Each row below holds a small network's activations on one record, seen along a few directions.
Each row is followed by the record's values for the fields D, W, F, Y, G, K.
Not every record has every field; a missing one is left out.
The largest differences between rows may come from other fields.
In the rows, zero is written as 500.
Strong random noise was added to every row along 15 fixed directions; ignore it. To show where, here is one row again and again, with new noise each time:
[593 543 319 600 590 568 351 589 605 377 706 649 510 656 467 582 456 556
 541 421 516 432 473 517 491 366 613 538 610 374 540 513 528 812]
[543 589 420 807 404 261 679 648 423 434 622 714 530 570 402 591 631 567
 285 549 551 345 528 465 473 609 572 689 559 473 686 376 430 560]
[373 512 419 379 418 464 357 561 385 523 518 690 494 491 618 506 298 480
 449 599 534 750 662 807 741 333 625 327 574 655 629 610 547 498]
[165 363 660 469 619 406 341 578 431 378 632 334 478 542 577 652 614 366
 765 503 496 583 434 554 735 408 399 569 535 360 540 415 328 518]
[ 85 655 272 373 509 599 738 576 446 316 900 626 292 482 737 468 641 512
 380 308 335 536 526 506 410 569 351 629 589 746 586 343 611 432]
[575 612 526 484 405 438 788 445 501 460 355 623 401 531 553 541 475 623
 455 624 449 633 630 545 529 622 442 313 441 770 531 776 445 255]
[871 503 314 644 536 577 368 402 449 729 445 326 316 248 444 239 497 414
 771 289 466 727 484 729 656 395 470 488 443 339 699 232 594 756]
[251 533 569 448 678 587 659 506 583 363 859 536 400 536 647 638 538 411
 567 321 279 550 396 554 572 357 464 636 487 423 598 379 352 425]
[581 570 472 395 515 361 625 401 584 663 315 555 533 498 393 381 741 568
 571 499 629 358 283 512 246 663 437 619 514 444 224 344 603 489]
[683 538 463 435 344 744 149 452 353 510 518 293 838 662 457 498 329 407
 584 633 571 221 440 439 358 471 237 714 603 460 422 467 416 550]
[438 528 536 549 404 522 658 495 598 315 689 433 574 558 371 558 548 603
 533 579 451 645 538 517 617 605 222 337 589 636 691 525 222 497]
[410 517 485 475 376 583 538 546 355 453 446 281 268 495 575 465 500 563
 751 403 475 715 645 514 637 507 276 424 451 556 534 543 463 376]
[504 643 245 661 471 748 707 629 460 446 871 669 623 647 589 539 400 359
 212 437 343 298 569 440 506 608 610 534 807 555 855 438 337 238]
[603 502 479 527 565 634 752 423 667 395 430 349 534 542 411 592 542 548
 726 562 461 762 527 550 619 753 393 360 472 497 715 393 363 503]
[710 546 514 568 495 265 396 495 788 574 457 722 516 499 404 302 474 566
 558 306 481 338 324 678 369 268 572 341 517 407 261 727 384 605]
[828 595 295 615 428 613 499 484 591 362 496 537 458 598 398 516 453 708
 573 563 537 578 617 458 485 567 371 293 563 653 567 724 507 755]
[511 608 529 363 430 667 576 349 422 471 603 497 528 697 270 627 511 740
 467 777 604 721 566 442 589 544 355 525 537 573 569 483 539 513]

[569 498 284 319 560 541 739 648 610 701 416 887 364 404 724 542 441 521
 441 302 583 595 501 718 430 399 736 238 646 560 313 527 641 511]  D=d3 W=w5 F=f2 Y=y2 G=g2 K=k2
[712 621 592 530 555 446 625 274 482 458 379 573 619 659 446 594 632 530
 388 799 492 234 439 269 219 789 418 644 454 668 383 690 595 348]  D=d3 W=w5 F=f2 Y=y1 G=g4 K=k1
[383 381 486 482 497 571 447 834 581 461 413 451 355 648 696 603 474 476
 784 182 586 323 505 404 480 410 487 230 759 308 193 771 305 317]  D=d3 W=w5 F=f1 Y=y2 G=g4 K=k3
[672 505 442 818 479 401 751 620 282 703 417 514 250 513 334 488 825 530
 434 418 664 430 521 256 578 656 622 536 645 297 567 380 533 299]  D=d3 W=w5 F=f2 Y=y1 G=g3 K=k3
[487 443 670 585 648 466 660 561 726 194 457 511 512 546 667 723 421 466
 648 421 323 444 490 491 415 533 509 533 264 492 481 663 319 519]  D=d3 W=w2 Y=y2 G=g2 K=k2
[647 446 387 464 676 629 370 282 632 532 389 303 625 305 548 283 492 246
 679 516 385 600 447 675 498 731 498 378 506 571 680 364 563 622]  D=d1 W=w2 Y=y1 G=g1 K=k4
[474 472 433 362 456 616 556 660 337 657 310 479 547 570 629 649 583 467
 559 524 707 294 466 328 334 572 522 664 668 380 236 371 566 374]  D=d1 W=w2 Y=y2 G=g1 K=k2
[662 490 417 493 611 497 253 380 496 535 286 543 738 449 587 377 404 275
 432 729 478 402 482 605 491 666 687 492 441 662 550 653 626 468]  D=d2 W=w4 F=f2 Y=y1 G=g3 K=k2
[365 664 382 213 386 747 674 479 507 561 808 781 354 578 478 521 340 767
 232 425 475 690 622 533 498 242 533 342 643 672 450 604 583 399]  D=d1 W=w2 Y=y1 G=g3 K=k1
[441 478 438 568 567 427 550 612 642 503 362 443 501 514 598 373 623 377
 680 243 465 251 340 434 258 633 594 685 462 273 334 332 550 442]  D=d3 W=w3 Y=y2 G=g4 K=k2
[664 482 306 670 401 404 472 654 609 551 598 570 530 581 378 422 597 611
 414 506 653 247 513 330 495 550 534 163 920 529 476 718 348 616]  D=d2 W=w1 Y=y2 G=g1 K=k2
[386 468 494 413 407 574 428 585 404 525 311 434 698 676 426 539 421 440
 533 601 641 439 536 522 457 687 623 631 545 343 475 377 542 336]  D=d2 W=w2 Y=y1 G=g2 K=k4
[546 441 382 479 676 738 497 560 687 345 553 435 650 604 600 598 471 374
 636 396 447 320 420 429 352 632 525 505 585 412 455 488 418 582]  D=d2 W=w2 Y=y1 G=g3 K=k2
[478 418 656 334 694 543 375 358 646 606 528 530 511 443 524 494 386 386
 554 519 429 649 477 681 696 302 633 264 501 468 554 652 449 477]  D=d3 W=w5 F=f1 Y=y1 G=g3 K=k3
[495 452 514 565 642 642 639 580 618 384 515 226 310 492 664 472 573 436
 733 133 340 368 463 286 363 569 372 512 419 388 416 482 368 435]  D=d1 W=w3 Y=y2 G=g2 K=k3
[236 477 635 438 682 464 382 585 554 265 568 588 441 634 697 653 541 440
 547 417 399 298 388 397 396 343 557 676 395 476 223 710 547 495]  D=d3 W=w5 F=f2 Y=y1 G=g1 K=k3
[758 579 519 494 317 640 756 407 424 549 432 454 704 406 504 583 461 473
 335 708 482 446 525 460 405 749 242 505 492 763 597 436 370 365]  D=d3 W=w5 F=f2 Y=y1 G=g3 K=k4
[488 411 836 554 671 305 604 472 413 656 452 526 498 663 369 800 760 490
 483 793 653 360 367 219 660 542 651 472 649 325 401 648 302 227]  D=d1 W=w5 F=f2 Y=y2 G=g2 K=k4
[469 374 636 633 479 330 407 626 322 400 324 430 578 367 668 629 438 283
 554 507 470 451 573 667 502 524 509 739 294 420 564 339 471 603]  D=d3 W=w2 Y=y1 G=g1 K=k3
[708 416 543 348 451 754 528 440 625 693 244 210 750 621 303 537 417 592
 763 521 690 524 429 435 439 618 419 474 522 232 354 275 376 505]  D=d1 W=w3 Y=y2 G=g3 K=k2
[749 570 478 593 272 741 507 592 371 414 615 489 626 601 537 731 208 568
 429 475 462 354 629 445 375 355 341 684 494 455 535 499 376 566]  D=d3 W=w2 Y=y1 G=g1 K=k1
[655 491 290 395 656 602 203 358 599 600 490 521 538 515 423 333 483 481
 594 491 574 509 415 555 452 472 664 462 580 427 449 422 781 790]  D=d3 W=w3 Y=y1 G=g2 K=k1
[127 587 437 216 299 532 392 532 274 566 746 493 430 368 689 304 519 470
 410 380 473 489 460 580 436 321 248 614 541 690 355 349 596 361]  D=d3 W=w5 F=f2 Y=y2 G=g2 K=k1
[420 536 369 438 457 554 507 501 501 344 353 493 477 599 456 464 478 654
 526 540 570 668 621 502 430 690 553 586 326 562 519 399 772 649]  D=d3 W=w3 Y=y1 G=g2 K=k3
[455 522 204 660 478 406 574 663 290 602 424 660 442 427 577 401 619 418
 298 458 618 369 597 501 415 764 760 688 580 488 618 249 777 488]  D=d3 W=w2 Y=y2 G=g3 K=k2
[484 428 701 511 671 481 396 381 354 513 700 405 453 507 364 704 697 484
 467 717 565 471 388 299 606 370 342 720 473 422 470 447 483 633]  D=d3 W=w5 F=f1 Y=y2 G=g2 K=k2
[362 545 356 540 221 425 335 629 413 589 765 627 513 487 353 149 509 566
 283 396 565 353 540 535 465 409 361 289 867 618 464 614 410 391]  D=d3 W=w2 Y=y1 G=g4 K=k2
[428 626 516 491 358 474 391 434 273 710 799 646 507 536 238 446 449 654
 200 498 585 513 504 566 478 220 611 902 489 268 564 134 678 629]  D=d1 W=w2 Y=y2 G=g1 K=k1
[456 402 420 572 430 567 210 608 449 385 306  93 450 568 440 355 502 480
 813 423 582 460 669 313 502 709 280 260 633 495 452 683 472 538]  D=d1 W=w4 F=f2 Y=y1 G=g4 K=k3
[543 604 370 587 684 527 572 354 573 409 478 558 227 475 582 333 541 502
 554 392 310 594 558 489 423 642 682 504 351 563 614 599 785 488]  D=d3 W=w2 Y=y2 G=g4 K=k4
[121 494 534 524 444 441 606 733 278 232 520 393 260 614 721 839 638 624
 678 462 550 575 626 312 510 588 357 773 363 480 437 368 566 585]  D=d1 W=w5 F=f2 Y=y1 G=g4 K=k4
[455 637 428 579 588 427 674 473 553 517 771 881 446 551 463 489 528 566
 112 448 399 370 467 473 427 384 780 607 523 525 597 539 564 447]  D=d1 W=w4 F=f1 Y=y1 G=g3 K=k1
[413 516 412 440 416 507 572 596 444 452 230 340 441 481 754 434 537 420
 706 402 475 384 510 415 367 716 340 414 508 622 311 665 502 254]  D=d2 W=w5 F=f2 Y=y2 G=g4 K=k4
[539 546 186 608 477 568 375 584 357 595 741 537 444 364 513 317 604 425
 304 374 495 385 489 489 438 444 509 675 595 539 631 249 682 759]  D=d2 W=w5 F=f1 Y=y2 G=g3 K=k1
[820 528 533 670 650 570 501 434 358 597 418 546 598 586 689 673 396 249
 372 582 385  94 466 292 416 515 744 764 465 414 543 636 496 243]  D=d3 W=w3 Y=y1 G=g3 K=k1
[483 563 613 605 623 302 413 319 539 391 640 523 457 509 431 433 638 492
 448 552 344 355 407 413 386 515 438 654 392 540 494 649 537 543]  D=d2 W=w2 Y=y2 G=g4 K=k1

Which values does each new row have?
[586 497 574 525 493 373 435 441 296 532 470 504 304 463 563 565 650 554
 501 638 550 384 562 306 485 450 318 419 593 691 303 843 499 479]  D=d1 W=w2 Y=y1 G=g1 K=k2
[321 486 530 367 524 285 492 459 628 423 348 699 460 594 383 478 551 674
 520 641 606 678 560 633 493 607 623 262 526 584 355 680 648 538]  D=d3 W=w2 Y=y1 G=g4 K=k1
[489 427 587 501 487 537 527 616 236 522 501 340 372 524 624 787 620 519
 594 540 611 373 486 258 486 415 314 691 509 450 354 454 441 515]  D=d1 W=w5 F=f1 Y=y2 G=g2 K=k1
[449 517 526 507 402 461 536 528 453 603 467 511 541 594 349 439 598 555
 448 536 643 363 465 389 425 583 522 515 673 393 387 493 480 295]  D=d3 W=w2 Y=y2 G=g1 K=k2
[525 545 290 604 326 766 314 671 474 413 631 357 421 595 531 386 252 539
 627 296 461 611 692 466 663 357 486 313 569 447 659 607 409 505]  D=d1 W=w5 F=f2 Y=y2 G=g2 K=k2
[695 449 686 525 525 378 377 308 451 660 461 505 676 533 188 569 574 541
 409 806 669 498 397 451 603 465 541 575 516 384 514 445 481 615]  D=d3 W=w3 Y=y1 G=g3 K=k4
[551 372 529 551 592 563 220 531 286 658 485 322 395 576 443 539 568 429
 731 516 634 451 481 376 640 403 557 497 708 213 442 504 529 483]  D=d3 W=w2 Y=y2 G=g4 K=k1
[612 569 182 307 643 585 700 443 358 821 268 516 112 204 912 331 576 355
 652 227 444 609 491 632 371 571 662 563 466 560 404 268 948 414]  D=d2 W=w3 Y=y2 G=g4 K=k1
[558 490 536 461 488 421 626 627 668 519 267 645 539 618 458 667 445 660
 631 423 649 476 427 569 331 492 668 530 449 276 256 426 559 630]  D=d3 W=w5 F=f2 Y=y2 G=g4 K=k4
[492 534 620 467 224 394 755 561 466 485 256 472 542 438 481 622 327 671
 519 474 541 696 657 679 455 523 426 619 201 501 522 306 432 478]  D=d1 W=w2 Y=y1 G=g3 K=k1
[900 515 537 527 549 699 695 381 440 578 560 498 389 302 734 666 302 385
 525 454 291 604 531 583 533 356 382 462 421 602 634 537 404 544]  D=d3 W=w3 Y=y2 G=g4 K=k4
[352 453 507 505 563 493 783 608 918 140 474 532 526 534 581 589 482 592
 619 368 383 632 531 548 473 687 465 253 396 638 530 633 316 550]  D=d3 W=w3 Y=y1 G=g3 K=k2
[564 553 554 363 529 812 262 459 472 538 619 500 652 787 526 617 201 474
 447 515 462 263 462 393 354 234 596 662 543 331 336 627 494 411]  D=d1 W=w5 F=f1 Y=y2 G=g4 K=k1
[911 366 519 646 288 385 407 647 583 662 215 396 529 371 327 491 456 621
 751 437 744 537 468 607 526 357 317 231 582 335 331 534 287 774]  D=d3 W=w5 F=f1 Y=y2 G=g4 K=k2
[647 395 501 678 531 342 751 665 576 436 429 539 504 305 614 681 584 409
 533 473 495 519 510 531 547 579 443 454 456 531 613 400 324 666]  D=d3 W=w3 Y=y2 G=g2 K=k2
[477 516 528 358 484 488 605 475 582 663 376 557 503 616 452 392 572 546
 485 445 575 322 415 417 324 573 579 376 668 446 193 610 518 198]  D=d3 W=w3 Y=y1 G=g1 K=k1
[529 409 374 442 662 686 396 517 560 430 534 429 587 482 489 640 546 444
 661 578 581 644 489 538 556 566 516 535 583 412 584 266 587 867]  D=d1 W=w2 Y=y1 G=g1 K=k2
[ 49 477 658 138 536 483 238 477 548 378 407 595 683 605 615 495 368 442
 497 582 486 538 465 676 410 381 606 694 307 502 260 534 687 441]  D=d3 W=w2 Y=y2 G=g1 K=k3
